A small network was shown many inputs. Here are its activations along a few directions, one row for each input.
In each table, some parts of the input vary, and every possible input appears once, in random order.
A made-up example of a description, with smaller parts first: one of 2 separate values, together with either a single point or one of 9 places around a ring or (one of 4 places along a line, together with one of 5 places around a ring).
Shared parts are said once, and a part with two or three values counts as separate values.

Other details of the inputs shift rows strongly along two fixed directions, in all tables alike. That doesn't count.

Rows:
row 1: [-72, 0, 25, 15, 54, -66, -2, -4, 20, -42, 91]
row 2: [-45, -47, -28, -27, -29, 41, -33, -8, -7, -24, 49]
row 3: [89, 34, -18, -28, 44, 5, 44, -21, -39, 81, -65]
row 4: [97, 25, 7, -30, 27, -7, 41, -21, -35, 90, -61]
row 5: [-33, -5, -20, 44, -17, -7, 5, 14, 20, -42, -1]
row 6: [71, 19, -17, 5, 5, -35, 71, -48, -29, 78, -20]
row 7: [9, 2, 21, -10, 97, -99, 80, -54, -37, 70, 91]
row 8: [-46, -29, -19, -35, -43, 30, -42, -21, 1, -21, 52]
row 9: [13, 19, -11, 25, -48, 26, -21, 14, 34, -36, -42]
row 10: [-41, -54, -8, -32, -49, 26, -35, -4, 0, -10, 52]
row 11: [-44, 16, 23, 34, -9, -1, -17, 12, 6, -33, -8]
row 12: [53, 3, -13, -24, -6, 53, -49, 61, 50, -24, -66]
row 13: [29, 13, -4, 12, -34, 66, -31, 50, 14, -20, -91]
row 14: [-87, 6, 36, 30, 44, -61, 9, -11, -8, -45, 70]
row 15: [7, -2, 27, 19, -37, 29, -22, 40, 11, -22, -53]
Each input here is: one of 3 separate values, together with either a single point or one of 4 places along a line.
The inputs of row 2 and row 8 match in every part but the choice among 3 separate values. If row 5 is changed in the same way as row 2 into row 8, which row does it become? -> row 9
Which other rows agree with row 4 in the choice among 3 separate values? List them by row number. -> row 6, row 7, row 10, row 15
Change only the place on the line of 4 in row 9. List by row number the other rows that result. -> row 1, row 11, row 14

Rows:
row 16: [-55, -3, 3, -3, -24, -5, -40, 2, 23, -38, 27]
row 17: [-27, -9, 18, -22, 46, -57, 17, -48, -49, 28, 62]
row 18: [-5, 2, 20, 46, -21, -32, -8, 37, 41, -50, 0]
row 19: [-32, -18, -17, 29, 42, -42, 59, -50, -32, 54, 75]
row 20: [-36, -14, -20, 21, -41, 4, -2, -9, 14, -58, 28]
row 21: [-29, -25, 24, -18, 6, 27, -19, 42, 18, -31, 26]
row 22: [97, 11, -20, -41, -19, 68, -35, 31, 41, 7, -50]
row 23: [75, 33, -20, -63, 17, -9, 15, -48, -19, 82, -25]
row 24: [80, -3, -38, -38, 20, -2, 39, -44, -32, 93, -27]
row 25: [68, 44, -15, -13, 60, -4, 61, -9, -47, 75, -67]
row 26: [75, 8, 16, -45, -17, 81, -50, 27, 10, 15, -61]
row 27: [-19, -2, -26, 29, -14, 1, -3, -1, 10, -8, 42]
row 28: [-40, 2, 27, -11, 4, 13, -34, 15, 40, -43, 44]
row 29: [-62, -14, 15, 32, -22, 18, -35, 7, -8, -25, 33]
row 30: [-43, 17, 25, 36, 22, 3, -31, 32, -1, -58, -25]
row 31: [-37, -2, 12, 8, 12, -31, 51, -71, -64, 18, 52]
row 32: [62, -10, -16, -60, -35, 51, -38, 42, 6, 18, -79]
row 33: [60, 9, -25, -34, -10, 19, 67, -44, -57, 77, -39]
row 34: [-40, -14, 45, 37, -8, -37, 11, 42, 11, -31, 3]
row 35: [96, 4, -14, -47, 53, 12, 52, -36, -19, 95, -7]
row 36: [-53, -22, -2, 21, -30, 28, -19, 38, 3, -20, 15]
row 37: [-40, -20, 14, -3, -21, 9, -48, 8, -6, -33, 11]
row 38: [-47, 34, 11, 32, 7, 5, -35, 35, 38, -69, -28]
row 39: [-17, -26, 31, 47, -30, -9, -22, 54, 50, -56, -27]
row 40: [53, 17, -20, 11, 12, 40, -11, 38, 22, -9, -97]
row 41: [-18, -29, -9, -18, 53, -64, 39, -43, -24, 32, 62]
row 42: [54, 23, -23, -26, -87, 87, -39, 7, 27, -11, -97]
row 43: [-49, -31, 1, -7, -19, 3, -23, 30, -1, -29, 14]
row 44: [-29, 19, -10, 41, 23, -13, -13, 32, 30, -69, -5]
row 45: [91, 45, 17, -4, -43, 26, -14, 21, 33, 31, -102]
row 46: [-16, 11, 53, 37, 46, -83, 53, -40, -42, 35, 44]
row 47: [-10, -2, -24, -3, 36, -64, 42, -52, -29, 30, 77]
row 48: [-30, -22, -15, 14, 22, -40, 74, -66, -39, 23, 55]
row 49: [-51, 8, -2, 23, -31, 18, -29, 5, 22, -22, 27]
row 50: [-27, -20, -14, -9, -8, -23, -32, 16, 28, -53, 38]
What do these inputs look like to the network? -> one of 5 places around a ring, together with either one of 2 separate values or one of 5 places along a line
Change only the place on the ring of 5 in row 36. List by row number the other rows that result. -> row 19, row 27, row 29, row 49
Change only the place on the ring of 5 in row 45. List by row number the other rows that result. -> row 18, row 34, row 39, row 46
Change only the place on the line of 5 in row 47. List by row number the other rows that result. -> row 20, row 22, row 27, row 50

Rows:
row 51: [-14, -8, -13, 2, 9, -8, 6, -16, -5, -1, 27]
row 52: [-15, 9, 10, 10, 29, -24, 12, 7, -2, -2, 6]
row 53: [22, -1, -15, -15, 20, -30, 37, -42, -27, 48, 26]
row 54: [35, 0, -11, -18, 14, -9, 36, -37, -37, 64, 2]
row 55: [15, 12, -5, -21, 33, -16, 35, -42, -27, 48, 27]
row 56: [12, 9, -9, -7, 25, -11, 42, -41, -38, 50, 23]
row 57: [-52, -17, -4, 12, -4, -13, -14, -2, 9, -42, 42]
row 58: [-57, -26, 10, 11, -13, -14, -12, 3, -1, -33, 38]
row 59: [-46, -2, 26, 28, 16, -26, -14, 18, 14, -40, 27]
row 60: [20, 24, 5, 2, 48, -37, 37, -23, -25, 47, 8]
row 61: [-53, -11, 0, 14, -5, -8, -9, -1, 16, -39, 45]
row 62: [-48, -28, 1, 14, -7, -15, -12, 6, 12, -34, 45]
row 63: [-49, -5, 27, 36, 3, -24, -2, 11, 8, -43, 21]
row 64: [20, 10, -17, -8, 28, -16, 41, -41, -26, 46, 29]
row 65: [-50, -19, 5, 12, -11, -14, -8, 3, 18, -34, 47]
row 66: [-42, -7, 16, 32, 7, -28, 3, 14, 18, -49, 25]
row 67: [-70, -11, 25, 28, 29, -40, 5, 15, 9, -49, 44]
row 68: [-55, -7, 19, 32, 8, -22, 4, 17, 6, -44, 16]
row 69: [66, 6, -14, -25, -26, 45, -2, 2, -9, 45, -53]
row 70: [-45, -15, 7, -2, -27, 23, -52, 33, 29, -63, 6]
row 71: [25, 1, 14, 3, -49, 62, -72, 71, 54, -60, -81]
row 72: [-53, -16, 9, 8, 7, -3, -15, 8, 6, -36, 46]
row 73: [-14, -14, 3, -13, 8, -15, 0, -9, -9, 4, 28]
row 74: [12, 4, -2, -12, 16, -19, 43, -42, -32, 54, 23]
row 75: [20, 0, -2, -19, 31, -19, 36, -32, -29, 54, 31]
row 76: [-49, -19, 3, 9, -12, -20, -11, 3, 14, -36, 44]
row 77: [20, 22, -8, 8, 41, -39, 50, -26, -19, 43, 5]
row 78: [-22, -5, -4, -1, 3, -7, 6, -19, -18, 0, 20]
row 79: [-10, -12, -5, 2, 1, -10, 11, -9, -1, 5, 33]
row 80: [113, 36, -25, -18, -29, 57, -21, 28, 18, 41, -117]
row 81: [46, 7, -16, -33, -5, 29, -11, -5, -8, 26, -34]
row 82: [-28, -20, 6, 1, -55, 36, -53, 40, 29, -54, -20]
row 83: [27, 24, 0, 12, 37, -40, 43, -32, -19, 43, 10]
row 84: [9, -8, -11, -6, -34, 47, -35, 20, 10, -17, -37]
row 85: [105, 36, -16, -17, -32, 62, -21, 27, 6, 44, -123]
row 86: [-14, -8, 6, -14, 6, -16, 2, -9, -6, 4, 28]
row 87: [-20, -29, 5, -5, -38, 38, -59, 46, 34, -51, -14]
row 88: [24, -2, 12, 1, -48, 62, -67, 74, 52, -63, -82]
row 89: [-52, -11, -2, 11, -6, -14, -12, -2, 12, -42, 42]
row 90: [90, 23, -6, -15, -28, 51, -8, 22, 6, 25, -104]
row 91: [33, 26, -4, 2, 32, -23, 47, -24, -31, 56, -21]
row 92: [-43, -24, 4, 3, -22, 28, -53, 35, 27, -61, 7]
row 93: [-30, -11, 1, 2, -49, 41, -53, 35, 26, -57, -22]
row 94: [9, 13, -7, -11, 22, -14, 42, -46, -34, 49, 21]
row 95: [69, 9, -11, -40, -18, 41, -8, 2, 2, 44, -49]
row 96: [88, 30, -6, -9, -28, 50, -18, 21, 7, 32, -102]
row 97: [29, 20, 3, 10, 36, -39, 48, -34, -18, 39, 10]
row 98: [23, 18, -5, 6, 40, -38, 54, -28, -20, 38, 5]
The inputs of row 79 and row 69 match in every part but one. If row 97 is changed in the same way as row 79 into row 69, which row does it become? -> row 63
The inputs of row 60 and row 80 match in every part but one. If row 52 is changed in the same way as row 60 into row 80, which row does it become? -> row 77
What do these inputs look like to the network? -> one of 3 separate values, together with either one of 6 places around a ring or (one of 2 separate values, together with one of 5 places around a ring)
Start at row 54 and move only the place on the ring of 5, one step at a time. The first step leads to row 58. Which rows follow, in order? -> row 82, row 74, row 69
Change only the place on the ring of 6 in row 85. List by row number the other rows that result. -> row 63, row 68, row 90, row 91, row 96
Change only the choice among 2 separate values in row 84. List by row number the other rows that result. -> row 54
